A small network was shown many inputs. Here are its activations along a few directions, one row for each input.
In each table, some parts of the input vary, and every possible input appears once, in random order.
A made-up example of a description, with smaller parts first: one of 4 places along a line, together with either a single point or one of 9 places around a ring or (one of 2 separate values, together with one of 5 places around a ring).
Shared parts are said once, and a part with two or three values counts as separate values.
In the rows, 100 means zero.

Other details of the inputs shift rows strongly along two fixed directions, in all tables alike. That doesn't count.

Table:
x1: 43, 114, 121, 71, 88, 85, 125, 52, 121, 93, 101, 112, 119, 112, 95
x2: 87, 88, 103, 111, 92, 89, 129, 76, 87, 101, 90, 110, 105, 95, 74
x3: 135, 93, 81, 110, 92, 116, 76, 145, 119, 95, 107, 111, 63, 105, 101
x4: 112, 67, 94, 94, 84, 91, 152, 94, 90, 85, 76, 71, 94, 123, 76
x5: 115, 116, 102, 81, 111, 103, 79, 108, 101, 102, 114, 86, 114, 91, 127
x6: 113, 96, 101, 127, 104, 108, 97, 120, 81, 105, 114, 100, 92, 89, 90
x7: 81, 64, 102, 120, 93, 112, 174, 92, 70, 90, 67, 76, 99, 89, 71
x8: 98, 56, 88, 129, 88, 142, 167, 102, 93, 76, 52, 70, 70, 104, 71
x9: 135, 112, 80, 94, 111, 105, 57, 115, 107, 106, 116, 103, 115, 98, 132
x10: 112, 99, 81, 112, 102, 114, 65, 113, 116, 97, 85, 116, 78, 99, 108
x11: 141, 116, 98, 102, 111, 111, 59, 120, 98, 105, 126, 89, 95, 102, 117
x12: 121, 59, 72, 146, 91, 122, 139, 111, 76, 94, 66, 96, 91, 91, 75
x13: 91, 122, 113, 99, 102, 114, 78, 111, 114, 99, 122, 107, 93, 104, 114
x14: 118, 123, 92, 81, 117, 82, 40, 102, 108, 111, 111, 109, 111, 98, 131
x15: 46, 127, 124, 68, 109, 59, 84, 75, 97, 113, 109, 128, 138, 90, 120
x16: 65, 89, 122, 105, 97, 82, 147, 73, 82, 105, 90, 89, 105, 99, 69
x17: 120, 111, 97, 98, 99, 83, 67, 140, 97, 113, 129, 127, 96, 88, 110
x18: 170, 86, 79, 131, 109, 122, 75, 126, 93, 105, 91, 79, 62, 105, 83
x19: 61, 131, 126, 47, 101, 58, 95, 46, 114, 107, 126, 103, 148, 110, 116
x20: 110, 120, 105, 105, 108, 109, 58, 119, 122, 106, 116, 109, 76, 97, 105
x21: 28, 112, 118, 69, 91, 91, 137, 60, 115, 92, 93, 109, 135, 112, 115
Each input here is: one of 3 separate values, together with either a single point or one of 6 places around a ring.
Changing only the choice among 3 separate values turns x8 into x5. The same change can be made to x21. Which row results?
> x9
Which other rows agree with x15 in the choice among 3 separate values? List them by row number.
> x2, x6, x7, x12, x16, x17

Table:
x22: 84, 81, 82, 127, 89, 145, 139, 96, 107, 80, 66, 87, 89, 120, 101
x23: 29, 95, 108, 82, 86, 105, 146, 56, 112, 83, 64, 112, 128, 96, 108
x24: 170, 120, 73, 98, 110, 101, 12, 120, 132, 117, 106, 126, 72, 98, 111
x25: 140, 104, 91, 92, 99, 105, 64, 92, 119, 92, 106, 87, 78, 135, 98
x26: 69, 100, 113, 113, 102, 108, 121, 92, 80, 103, 91, 111, 123, 65, 103
x27: 160, 107, 88, 130, 93, 121, 44, 166, 106, 102, 137, 128, 55, 104, 96
x28: 115, 145, 114, 53, 105, 48, 37, 109, 119, 130, 146, 137, 123, 90, 126
x29: 91, 67, 86, 152, 101, 104, 128, 94, 69, 99, 79, 110, 93, 87, 64
x30: 68, 98, 113, 60, 95, 102, 149, 49, 123, 80, 86, 59, 107, 123, 97
x31: 127, 64, 72, 148, 88, 144, 139, 147, 84, 87, 79, 89, 77, 106, 91
x32: 117, 90, 108, 108, 102, 79, 121, 74, 81, 114, 84, 86, 97, 96, 62
x33: 132, 48, 45, 165, 92, 137, 102, 113, 100, 85, 52, 117, 57, 105, 70
x34: 45, 141, 139, 55, 93, 85, 104, 106, 125, 104, 149, 117, 122, 88, 127
x35: 123, 109, 106, 131, 104, 140, 87, 136, 101, 105, 124, 97, 67, 72, 94
x36: 161, 109, 90, 89, 106, 112, 67, 145, 113, 102, 134, 87, 80, 91, 117
x37: 30, 101, 121, 71, 85, 82, 154, 78, 92, 91, 92, 119, 145, 83, 113
x38: 68, 88, 96, 66, 95, 95, 141, 44, 102, 82, 58, 83, 135, 109, 109
x39: 135, 62, 75, 113, 95, 119, 146, 118, 80, 89, 79, 58, 101, 119, 94
x40: 81, 65, 105, 104, 99, 87, 142, 125, 81, 90, 62, 76, 74, 106, 80
x41: 116, 54, 79, 99, 86, 105, 167, 90, 68, 81, 54, 73, 114, 99, 83
x42: 121, 69, 110, 120, 93, 99, 151, 69, 69, 91, 84, 49, 85, 128, 49
x43: 135, 96, 77, 120, 117, 121, 36, 155, 115, 97, 76, 99, 45, 100, 113
x44: 118, 98, 105, 126, 123, 104, 67, 145, 80, 110, 90, 88, 65, 82, 98
x45: 63, 122, 110, 46, 100, 35, 86, 68, 94, 112, 128, 119, 160, 108, 130
x46: 71, 84, 90, 109, 92, 79, 118, 100, 88, 98, 99, 132, 115, 97, 93
x47: 32, 153, 162, 68, 102, 65, 88, 70, 104, 113, 156, 119, 130, 104, 106
x48: 124, 53, 75, 139, 101, 92, 138, 74, 58, 99, 63, 73, 101, 104, 62
x49: 181, 116, 90, 98, 102, 94, 27, 146, 104, 109, 145, 103, 79, 115, 113
x50: 105, 73, 99, 151, 94, 108, 136, 101, 84, 108, 74, 110, 67, 82, 43
x51: 44, 148, 125, 29, 113, 75, 82, 53, 129, 103, 126, 91, 165, 123, 161
x52: 68, 97, 121, 85, 110, 92, 156, 59, 76, 99, 96, 53, 143, 111, 104
x53: 69, 107, 104, 98, 90, 94, 97, 81, 133, 105, 88, 134, 86, 99, 84
x54: 106, 136, 84, 64, 116, 67, 10, 84, 122, 114, 124, 131, 132, 107, 148
x55: 102, 138, 113, 67, 123, 82, 53, 91, 88, 118, 127, 110, 149, 67, 142
x56: 136, 125, 91, 116, 99, 127, 22, 134, 133, 99, 128, 131, 59, 114, 109
x57: 116, 102, 117, 94, 111, 107, 119, 90, 94, 101, 116, 58, 96, 92, 92
x58: 47, 89, 121, 90, 78, 69, 158, 81, 103, 104, 91, 125, 107, 98, 66
x59: 94, 128, 102, 93, 98, 133, 69, 116, 143, 92, 120, 112, 76, 94, 119
x60: 110, 117, 102, 131, 112, 132, 78, 132, 86, 112, 121, 104, 102, 85, 122
Describe the family of inputs behind these rows.
> one of 3 separate values, together with either a single point or (one of 2 separate values, together with one of 6 places around a ring)
Changing only the choice among 3 separate values turns x28 into x32. The same change can be made to x49. Which row results?
> x42
Which other rows agree with x23 in the choice among 3 separate values? List them by row number.
> x22, x24, x25, x30, x33, x38, x43, x51, x53, x54, x56, x59
Which other rows does x37 become when the choice among 2 separate values takes its other values? List them by row number.
> x41

Table:
x61: 110, 56, 99, 108, 87, 100, 184, 79, 67, 88, 71, 52, 97, 116, 58
x62: 50, 87, 113, 65, 92, 76, 155, 26, 107, 86, 67, 76, 131, 126, 88
x63: 104, 134, 123, 100, 109, 110, 55, 124, 118, 109, 135, 112, 84, 92, 110
x64: 144, 115, 101, 98, 116, 114, 54, 122, 106, 108, 121, 78, 81, 102, 115
x65: 97, 75, 78, 116, 94, 123, 129, 89, 103, 85, 60, 95, 87, 100, 90
x66: 156, 61, 67, 125, 88, 128, 117, 117, 102, 79, 73, 68, 64, 127, 81
x67: 55, 127, 121, 81, 109, 76, 96, 78, 90, 111, 122, 117, 146, 85, 125
x68: 131, 76, 76, 107, 100, 91, 95, 98, 89, 97, 76, 95, 100, 110, 93
x69: 134, 73, 83, 133, 95, 130, 129, 134, 77, 98, 88, 85, 78, 86, 84
x70: 97, 120, 88, 93, 109, 91, 49, 118, 105, 115, 111, 131, 116, 83, 135
x71: 51, 116, 113, 73, 97, 60, 98, 82, 105, 107, 105, 136, 123, 97, 106
x72: 130, 64, 70, 145, 91, 132, 110, 108, 107, 87, 60, 105, 54, 101, 64
x73: 102, 122, 95, 88, 102, 113, 61, 126, 122, 98, 125, 116, 98, 100, 136
x74: 98, 90, 105, 95, 102, 82, 127, 66, 77, 103, 90, 82, 124, 105, 86
x75: 91, 116, 112, 110, 107, 86, 78, 100, 92, 117, 120, 123, 109, 83, 97
x76: 134, 116, 102, 112, 103, 99, 61, 151, 99, 113, 133, 122, 84, 80, 104
x77: 9, 119, 140, 54, 83, 70, 145, 53, 121, 94, 111, 106, 126, 121, 100
x78: 107, 134, 113, 97, 115, 121, 57, 127, 113, 104, 130, 102, 99, 87, 129
Changing only one part turns x78 into x63. The same change can be made to x67. Which row results?
> x75
Describe the family of inputs behind these rows.
> one of 3 separate values, together with one of 6 places around a ring
